Each row below holds a small network's activations on one input, seen along a few directions.
Each table varies a few parts of the input and shows all the possible inputs, shuffled.
Descriptions start from the smaller parts, as in this example, which fits no table here: one of 5 places around a ring, together with either a single point or (one of 2 separate values, together with one of 4 places along a line) or one of 11 places along a line.
Shared parts are said once, and a part with two or three values counts as separate values.

Other details of the inputs shift rows strongly along two fixed directions, in all tables alike. That doesn't count.

Table:
R1: [-12.7  -3.2   2.6 -11.8   3.9  -3.8  -1.7   4.0 -10.5 -10.0  -2.5  -4.0]
R2: [  6.8 -10.9 -22.5 -12.6 -19.1  18.0 -21.2  -2.8  -0.9  37.3  42.4  -0.7]
R3: [  3.2  -1.8  42.7   2.8  22.1  19.5  21.9  11.8  -9.3 -18.5 -13.9   4.7]
R4: [  5.3 -10.2  22.5   0.4  24.5  40.2   1.0   1.2   0.2   6.8  41.5 -12.5]
R5: [16.1 -5.2  0.3 -2.9 17.5 17.0  9.0  6.9 -4.5 18.2 22.8  2.8]
R6: [-25.8  14.8   3.3   4.8   0.7 -54.1  16.1  19.9 -22.3 -42.5 -82.5   8.4]
R7: [ -8.3  13.2  14.2  15.1  -3.7 -14.4  17.0  16.0  -4.4  -9.3 -45.9   9.8]
R8: [  6.7 -21.1  14.8  26.1  12.7 -12.1  17.3   2.3   3.7 -45.5   7.0  15.0]
R9: [  3.0  -2.1 -17.9 -19.5 -18.8  19.2 -27.4 -19.9  10.3  23.4  40.8   2.7]
R10: [-15.5  18.9 -26.3  24.4 -49.4 -52.5  -9.1  27.6 -10.2   0.4 -73.3  16.6]
R11: [-20.1   2.7 -23.5 -10.1 -45.9 -15.2 -17.1  -7.1   5.8  25.4  -6.4 -16.5]
R12: [  0.0   6.7 -13.3  -6.9 -24.7 -21.9 -17.3   8.7 -13.1 -10.7 -24.6  12.9]
R13: [11.1 10.5 19.7 -3.6 23.1 16.1 22.1  2.5 -0.7 -1.9  2.0  4.0]
R14: [-31.8  19.5 -45.5   6.8 -50.4 -45.5 -13.9  12.1  -2.7  20.8 -40.2  -1.7]
R15: [  1.3   3.6   5.2  -2.7  20.5  -0.9  19.8  -0.7  -1.5  -0.9 -11.5   7.7]
R16: [-25.2  28.0 -18.3   0.2 -55.5 -48.0  -7.6  13.8 -10.7  -7.8 -70.6  12.1]
R17: [ -2.7   5.3 -18.3  10.5 -13.8  -3.7  -9.5  -7.2  11.4  18.7  -5.3   8.7]
R18: [  3.5  -9.9  23.8 -12.7  32.3   8.0  17.4 -11.2   0.5 -14.4   1.8 -12.9]
R19: [-13.3   0.4  -6.6  -7.8  -7.9   2.4  -3.0   4.8  -6.5  11.1   8.3  -9.3]
R20: [  1.2  -5.7 -39.4   2.6 -27.5  16.0 -34.0 -30.8  31.7  53.0  48.5 -18.8]
R21: [-10.5  12.4 -69.0  -1.4 -67.5 -43.0 -51.2  -7.4   4.1  27.2 -15.4  14.8]
R22: [ -6.2  -7.3  19.9 -15.7   7.0   0.7   8.2  -4.4  -4.0 -13.7  -8.9 -13.4]
R23: [  2.2 -23.8  24.1  19.8   1.2  -5.8  14.1   8.5  -2.3 -48.1   9.2  11.9]
R24: [  4.5   2.4 -44.8  -9.3 -26.3  12.8 -31.8 -33.6  29.5  50.3  51.4 -18.6]
R25: [ 20.6 -12.4  29.6  -8.7  52.5  12.5  22.1   6.8 -16.0 -25.1   2.5   9.8]
R26: [ 15.3   9.1  -9.1   3.0   9.4  -8.8   3.5   5.4  -4.8  -3.2 -10.8  11.8]
R27: [  9.2  -4.1  31.4  -5.2  47.4  12.5  36.5  -4.3   0.2 -14.9  -4.4 -12.8]
R28: [ 25.8  -6.8  31.3  12.5  51.3  18.5  24.1  11.7  -7.9 -18.5  -1.5  10.6]
R29: [  4.4  -4.2 -26.5 -19.0 -29.5  31.5 -32.6 -28.9  22.6  50.4  67.7 -24.7]
R30: [ -6.5   4.9  -7.7   9.7 -21.8  -1.8  -6.0  -4.8  14.3  21.6  -4.7 -15.4]
R31: [  1.2 -16.0  -2.3  -9.8 -11.9  27.7 -27.0 -23.0  17.1  22.8  45.2 -19.8]
R32: [ 20.1 -20.1  36.2  33.1  48.3   7.5  46.5   8.7   4.6 -48.4  14.4  11.9]
R33: [  0.1  -5.7  19.1   2.4  14.3   0.6   3.3  -8.7   5.1 -15.1 -12.7  -9.8]
R34: [ -9.4  26.7  -1.6   7.1  -7.0 -41.8  17.9  11.7  -9.4 -25.2 -72.4  17.0]
R35: [-27.0  28.1 -58.2   9.5 -53.9 -54.7 -25.2   2.5   2.8  13.2 -46.3   4.1]
R36: [ 12.7  -3.7   8.4 -11.7  39.3  26.1  -0.9 -12.7   2.6  -4.6  41.0  -5.5]
R37: [ -4.7  -6.8  -7.8  -2.4 -27.9  17.7 -22.0 -14.3  15.6  30.8  28.9 -22.1]
R38: [  1.1   3.5  31.0  15.3  36.0  12.1  25.9  17.6  -6.6 -15.6 -11.3  -4.1]
R39: [ 1.7 -2.2 -5.3 -3.1 28.7 13.1  8.8 -5.0  2.2 10.7 24.5 -6.3]
R40: [  1.9  -3.5 -11.7   6.3 -27.6   1.4 -20.3   9.8  -4.5  16.7   1.0   6.4]
R41: [  4.7  -8.4   3.7 -14.5  20.6  15.6   1.8 -13.8   2.8   5.3  22.4   5.0]
R42: [  2.7   6.6 -10.6  -9.6  -2.8  -1.8 -10.3 -13.9   5.0   2.5   4.2   9.5]
R43: [ -8.4   3.7  24.8  11.7  27.6 -15.9  14.2  13.0 -12.9 -39.8 -43.0   4.2]
R44: [-31.7  13.9   0.4  12.2 -30.1 -50.2  -6.4  23.5 -18.0 -35.9 -80.9   6.7]
R45: [ 14.0  12.8  14.2   4.7  16.9  -8.3  21.1  20.5 -14.6 -16.0 -27.9  10.1]
R46: [  1.4   1.0  30.1  -3.1  27.6   5.1  35.4   5.1  -2.1  -9.6 -16.5 -14.9]
R47: [-11.3   2.3 -12.1 -11.6 -25.8  -0.5  -6.9  -1.3  -1.3  20.6   1.3   1.9]
R48: [-0.9  5.5  0.8 -8.7  2.3 16.2 -4.7  0.5 -3.2  6.8 22.8 -9.6]
R49: [ -6.0   3.0  -8.9 -15.5 -24.0  -4.5 -18.3 -14.3   6.7   4.0   2.3 -13.5]
R50: [ -0.5 -14.4 -31.5 -24.7 -23.9  29.8 -36.1 -27.4  16.1  48.4  69.3  -3.1]
R51: [  8.2  -9.0  10.3  -1.1  18.6  21.4  -5.3 -12.9   7.6   3.0  21.0   6.9]
R52: [ 10.4  -5.0 -35.9  -3.5  -6.0   4.6 -16.6  -7.9   6.1  35.7  31.8   4.7]
R53: [ 10.7  -1.1  24.9 -11.5  31.7   9.5  13.1 -13.2   3.0 -20.2   2.5 -11.5]
R54: [ 23.9  -1.0  39.2  -7.8  38.6  23.8  22.9  15.5 -18.9 -23.4   4.3   5.3]
R55: [  8.5  10.1  31.8  -2.0  27.2   6.9  31.3   3.3   0.1 -16.1 -16.6 -13.8]
R56: [  2.9  -8.8  -8.5 -12.9  -8.2  -0.9 -13.6   3.5 -10.6   3.8   7.3   7.2]
R57: [  6.3 -13.8  18.3  36.4   6.9  -7.2  33.2  16.4   5.3 -30.6   4.4   8.4]
R58: [ -3.7   7.0  14.7  17.8  27.4  -8.3  18.1  11.8  -5.2 -20.3 -28.6   0.9]
R59: [ 6.0 10.7 16.0  0.3 30.9 13.6 19.6  8.2 -4.5 -5.9  6.9 -6.4]
R60: [ 12.2 -13.9   4.6  -2.1   0.4  17.6 -18.7   2.0  -4.6   2.4  20.5   7.4]
R61: [  7.5 -26.2  19.4  22.0  -0.1  15.9  14.0   5.4   5.7 -19.6  42.9   2.3]
R62: [ 10.9 -15.3  25.1  -9.2  21.9  40.2  -3.7 -10.2   4.2   1.5  37.6   2.1]
R63: [-16.5  12.0 -12.4  -7.1 -20.4 -21.6 -15.2   4.5  -8.6 -12.4 -22.2  -0.1]
R64: [  3.1  -2.4 -17.5  -9.6  -4.9  24.0  -4.9 -12.3  12.7  43.7  43.2  -2.9]
R65: [-13.9   6.8 -45.2  13.8 -55.2 -48.0 -37.5   6.1  -2.4   7.1 -45.1  18.1]
Each input here is: one of 5 places around a ring, together with either a single point or (one of 3 separate values, together with one of 4 places along a line).
Q: Changing only the place on the ring of 5 turns R47 into R64. The same change can be made to R61. Which row results?
A: R57
Q: Changing only the place on the ring of 5 turns R27 into R18. The same change can be made to R39. Which row results?
A: R6
Q: Change only the place on the ring of 5 in R21. List by row number the other rows that result.
A: R12, R26, R45, R54
Q: Change only the place on the line of 4 in R4. List by row number the other rows that result.
A: R3, R37, R40
Q: Change only the place on the ring of 5 in R55. List by row number the other rows that result.
A: R24, R29, R49, R53

Table:
R66: [ 34.5 -32.7  48.8 -21.3  60.2  54.1   6.5  -0.3 -17.0 -30.7  63.1   7.3]
R67: [-15.7   1.7  17.4 -10.6  13.9  -5.6  17.5   1.4  -7.1 -14.2 -25.7 -13.9]
R68: [ -3.2   3.0 -19.1  -4.7   7.9  10.9 -15.0  -5.0   3.9  26.2  23.6 -13.0]
R69: [ -6.8  -4.7 -31.7   3.2 -29.2  -5.2 -15.9 -10.8  13.6  15.8  35.6  -6.7]
R70: [-16.9  21.5   1.9  -3.0  -5.4 -36.7  21.6  14.3 -12.6 -24.0 -57.0  -5.6]
R71: [ -0.4  20.5   7.1   5.4   8.8 -39.1  21.5  15.8 -14.6 -23.6 -76.3  19.6]
R72: [-13.6   4.3 -26.6  22.1 -43.8 -22.9 -23.5  11.3   3.2   8.7 -17.8   5.3]
R73: [ -0.2  -3.9 -22.9   5.8 -38.3   4.1 -16.8  -6.2  14.7  21.1  34.2  -3.4]
R74: [-19.3  23.2 -14.8  10.9 -33.0 -34.5  -9.8  19.5 -11.1   4.6 -62.1   1.6]
R75: [-10.9  -2.8 -16.0 -12.6 -31.7  15.1 -21.5 -16.1  10.5  40.3  22.8 -16.7]
R76: [ -6.4 -16.2  -1.0   2.7 -23.2  12.7 -13.1  -8.4  12.3  14.7  28.7  -8.4]
R77: [ 18.8  -8.8  18.5   1.5  20.1  20.9   9.4 -11.9  10.2 -12.6  32.3  -1.6]
R78: [-19.7   9.3 -22.7  -9.8 -39.8 -21.7 -21.7 -14.1   9.0  14.8 -31.9  -7.9]
R79: [-17.1 -14.9 -23.6   0.4 -29.4  -2.4 -22.7 -15.3  14.7  19.2  32.6 -11.5]
R80: [11.8 -9.9 -8.3 11.7 -3.1 12.7  1.8  4.0  4.8 13.0 27.2 14.6]
R81: [ 23.6 -11.8   9.1   7.7  28.8  19.4  11.0  -6.5   5.1  -4.4  27.5  16.0]
R82: [ -1.1  19.9  31.7   7.0  30.5 -22.8  22.7  17.7 -17.0 -39.4 -76.4   5.1]
R83: [  3.7   9.3 -28.0 -14.2 -23.6   6.1 -22.1 -22.8  17.3  31.8  24.1  -9.9]
R84: [ -4.6  18.5   3.6   7.1  -5.2 -30.3  20.7  26.1 -16.4  -8.9 -63.2  16.2]
R85: [ -2.1 -14.7  -4.9  -0.7 -16.0   8.2 -19.2 -20.8  18.6   9.8  26.6  -6.3]
R86: [ 22.8 -12.3  33.2  10.3  49.4  31.5  10.5  -3.6   3.3 -19.9  26.5   1.9]
R87: [  2.4   8.5  41.3 -29.8  35.8   1.0  14.3  18.1 -35.9 -41.4 -38.0  14.1]
R88: [ 10.4 -12.9  30.9  12.7  51.7  22.0  20.8   8.2  -5.9 -26.4  20.8  -3.5]
R89: [-12.9   1.6 -42.8  16.2 -35.2 -35.7  -9.7   5.1   0.2   7.7 -14.4  15.9]
R90: [  4.4   7.0  -7.6 -10.3 -14.1  16.7  -4.1  -7.3   6.2  26.5  24.5 -12.0]
R91: [18.3 -2.7 26.7 -7.5 63.9 21.3 36.9  7.6 -9.9 -8.8 12.5  2.9]
Q: Changing only one part turns R74 into R72. The same change can be made to R90. Which row results?
A: R73
Q: Describe the family of inputs behind these rows.
A: one of 2 separate values, together with either a single point or (one of 3 separate values, together with one of 4 places along a line)
Q: Change only the choice among 3 separate values in R91. List by row number the other rows that result.
A: R71, R84
Q: Change only the place on the line of 4 in R67. List by row number the other rows that result.
A: R68, R70, R91

Table:
R92: [-24.7   0.0  -4.8  16.7 -27.3 -38.9  -2.7  -3.9   7.5 -26.6 -40.5  -7.8]
R93: [  4.1 -17.1  -2.1   5.2 -10.4  28.0  -4.2   0.8   7.3  21.1  56.4  -6.5]
R94: [-11.7  -1.8  13.0   2.9  -6.4 -31.9  15.5  26.2 -24.6 -43.6 -43.8  15.6]
R95: [-11.3  28.3  42.4 -16.0  47.7 -21.1  50.6  10.5 -18.2 -35.1 -82.3 -15.1]
R96: [ 24.6 -10.4  -2.6  -4.3  37.1  29.3  -4.9  -0.4  -5.8  10.1  44.0  15.0]
R97: [ 10.0   5.1   8.5 -35.9  19.1  61.8  -9.9 -20.7  10.4  59.2  58.3 -30.4]
R98: [26.0 -7.9  9.2  8.5 37.8 41.6  5.5  4.7  1.8 22.4 48.6  4.0]
R99: [  6.3   9.4  41.3  20.2  12.2 -18.8  36.3  24.8 -13.7 -43.6 -64.2  15.8]
R100: [-14.2 -10.7 -16.8  -5.0 -37.0 -13.4 -36.4 -12.6   5.0  -4.4   5.1  -1.7]
R101: [-12.6  -8.1  15.2  10.2 -19.6  -1.5  -6.8   1.0   4.3 -13.6 -11.1  -9.3]
R102: [-11.3  -5.9 -14.1  12.3 -14.1 -16.1   8.6   4.3   3.9  -4.0   5.9  -2.6]
R103: [  5.6  -0.6 -25.9  -1.2 -30.9 -13.0 -24.6  -8.2   3.7   6.7   3.5  19.3]
R104: [ 30.4  -3.8  60.8 -51.0  93.0  69.5  27.0 -12.2 -15.6  -6.1  41.9 -17.5]
R105: [-12.7   7.0 -90.8  13.7 -89.4 -33.5 -55.3 -27.9  35.6  59.0  21.3   5.8]
R106: [ -8.4  16.7 -33.5  23.8 -11.8 -41.9   1.5  13.6  -1.4  -1.2 -43.1  15.4]
Q: Changing only one part turns R96 into R106. The same change can be made to R103. Which row results?
A: R105
Q: Describe the family of inputs behind these rows.
A: one of 3 separate values, together with either a single point or one of 4 places along a line
Q: Change only the place on the line of 4 in R98. List by row number the other rows that result.
A: R93, R99, R101
